Read these off the row that follows.
1) Give the entry just left of -1.309.
2) Give the entry just left of 0.836.
3) Give the maximum.
4) Give the entry just right of -1.749.
[-3.776 -1.749 -1.309 -3.036 -2.592  0.644 -1.635 -1.985  3.606  3.147
  2.979 -4.720 -2.367  0.836]
1) -1.749
2) -2.367
3) 3.606
4) -1.309

[[-116.771  -73.693  -66.495   32.452]
 [-236.162 -181.546  -89.532  145.720]
 [  53.466   28.830  -15.154 -125.338]
 [-113.082  -78.468  -62.855   29.934]]
The entry directly below 145.720: -125.338
The bottom-left entry: -113.082
Give the entry directly above -181.546.
A: -73.693
Give the entry in the bottom-right corner.
A: 29.934
The 1st entry, reading row by row -> -116.771
The entry directly above -113.082 -> 53.466
Give the 3rd entry on the main diagonal.
A: -15.154
Give the smallest entry in the first column.
A: -236.162
Give the top entry of the column that holds the largest entry.
A: 32.452
The entry just left of -89.532 is -181.546
Give the entry just left of -15.154.
A: 28.830
The last entry in the row that holds the largest entry: 145.720
The entry just left of -62.855 -> -78.468

grid =
[[ 108.3  -75.6    6.7   92.7   23.9  -76.3  159.5   23.9  -59.9]
 [  13.4  215.8  124.6   31.0  105.8  216.2  -42.5  105.8  198.0]
 [  14.3  209.6  121.5   31.4  103.5  210.0  -39.6  103.5  192.4]
 [  14.2  217.8  126.0   32.0  107.2  218.2  -42.0  107.2  199.9]
 [ 110.6  -81.5    4.7   94.1   22.6  -82.1  163.9   22.6  -64.9]
 [  43.7   44.2   44.0   43.7   43.9   44.2   43.5   43.9   44.1]
 [ 116.6  -92.9    1.2   98.6   20.7  -93.5  174.6   20.7  -74.7]
 [ 157.6 -191.3  -33.9  126.9   -1.7 -191.9  253.6   -1.7 -160.5]]
Which number is the last entry, reading row by row? -160.5
Which number is the second entry in reading order? -75.6
The 1st entry, reading row by row is 108.3
The entry directly below -82.1: 44.2
The bottom-left entry -> 157.6
The entry directly below 108.3 -> 13.4
The entry directly below -59.9: 198.0
Which number is the top-right entry? -59.9
The top entry of the column that holds the largest entry is 159.5
The 3rd entry from the end, reading row by row is 253.6
The second entry from the end, reading row by row: -1.7
Which number is the entry directly above 31.0? 92.7
The second entry on the diagonal from the top-right corner -> 105.8
The entry directly above the largest entry: 174.6
The second largest entry -> 218.2
Which number is the entry just left of the largest entry? -191.9
The top entry of the column that holds the smallest entry is -76.3
Which number is the second entry on the main diagonal? 215.8
Which number is the 3rd largest entry? 217.8
Which number is the 5th entry, reading row by row? 23.9
Which number is the entry directly above the smallest entry? -93.5
Which number is the entry just right of -33.9? 126.9
The entry just right of -75.6 -> 6.7
The entry directly below 44.1 is -74.7
Which number is the entry just right of 126.0? 32.0

-2.773,-1.941,-0.743,2.603,4.336,1.194
2.617,1.226,0.922,-2.358,-3.821,-1.618
Rows and columns are numbered from 0.
The bottom entry of the column that holds the smallest entry is -3.821
The bottom-left entry is 2.617
Read off the entry in the top-right corner.
1.194
Read off the entry at row 0, column 2.
-0.743
The entry just right of -0.743 is 2.603
The entry at row 0, column 0 -> -2.773
The entry just right of 1.226 -> 0.922
The largest entry -> 4.336

[[-10, 8, -27, 10, 8, 7],
 [-10, 36, 16, 43, 37, 37],
 [-10, -23, 13, -25, -23, -24]]
The second entry on the main diagonal? 36
The entry in the top-left corner? -10
The second entry from the end, reading row by row? -23
The entry directly below the smallest entry is 16
The top entry of the column that holds the smallest entry? -27
The entry in the top-right corner? 7
The smallest entry in the last row? -25
The bottom-left entry? -10
The entry directly below 36? -23
The entry directly above the largest entry? 10
The third entry on the main diagonal? 13

Questions about the matrix below.
1) Report the smallest entry.
2) Report the entry just right of 1.643.
3) Report the entry just right of -0.776.
4) Report the entry just left of the largest entry.
5) Report the entry just right of the largest entry.
[[-0.776, 0.792, 2.231, 3.394, -1.353, -0.870, -2.952, -0.214, 0.656, 0.193, 0.847, -1.755, -0.223, -2.974], [-0.735, -3.916, -0.670, -5.635, 2.439, 2.881, -0.472, 1.724, 1.643, -1.813, 2.088, -2.512, -2.987, 1.342]]
1) -5.635
2) -1.813
3) 0.792
4) 2.231
5) -1.353
